[[ 53  84  -1  49 -66  27   9  18 -26 -36  23  14  -1]
 [ 43  25  18  45  15 -36  -6   6  -1 -37 -51  28 -43]
 [-18 -48   7 -33  -6  36  65 -46  -5  34 -67  -2   0]
 [-23  36  23  -4  49 -27  25 -36 -19   7 -22 -10  36]
 [ 43 -34 -43  -8  39  22 -53  29  44 -31  33 -24   6]
 [-19 -44  41  70 -35  72  21  71 -34 -39   8  -3 -31]
 [-10  -5  32 -25  35  68  60 -31  10 -47 -27  87 -52]
 [  3  56  -4 -17  16  48  34  37  38 -24  11 -18  29]
 [ 21  37  -9 -44  -5 -71  80  29   5  -7  56 -18 -81]
 [ 17 -71 -76  34  34  26  -2 -18 -63 -21  57 -37 -23]]
The entry just right of 33: -24
What is the top-right entry? -1
The entry in the top-left corner: 53
The entry directly above the smallest entry -> 29
What is the smallest entry? -81
What is the last entry, reading row by row? -23
What is the entry just left of the smallest entry? -18
What is the entry directly below the largest entry? -18
What is the entry directly above 35? -35
The largest entry in the last row: 57
The third entry in reading order is -1
The entry just right of 15: -36
What is the last entry in the row that holds the largest entry? -52
What is the entry just left of 48? 16
What is the entry directly above 41? -43
What is the entry just left of the largest entry? -27
The entry directly above -25: 70
What is the 2nd entry on the main diagonal? 25
The entry directly below 41 -> 32
What is the second smallest entry? -76
The third entry on the main diagonal is 7
What is the 2nd entry in reading order? 84
What is the entry just left of 71? 21
The entry just right of 5 is -7
What is the bottom-left entry? 17
What is the maximum? 87
The first entry in the row that holds the smallest entry -> 21
What is the entry just left of -67? 34
What is the third largest entry? 80
What is the bottom entry of the column that holds the largest entry? -37

W =
-17	-7	8	-84	15	-16	-17	44	-27
1	2	29	-73	20	-8	-3	67	-28
10	29	-1	12	7	50	12	43	-8
Indices start at 1.
The entry directly below -7 -> 2
What is the top entry of the column that holds the smallest entry?
A: -84
The entry just right of 50 -> 12
What is the entry in row 1 and column 3?
A: 8
What is the entry in row 3 and column 1?
A: 10
The top-right entry -> -27
What is the largest entry?
A: 67
The entry at row 1, column 2: -7
What is the entry at row 2, column 1?
A: 1
What is the bottom-right entry?
A: -8
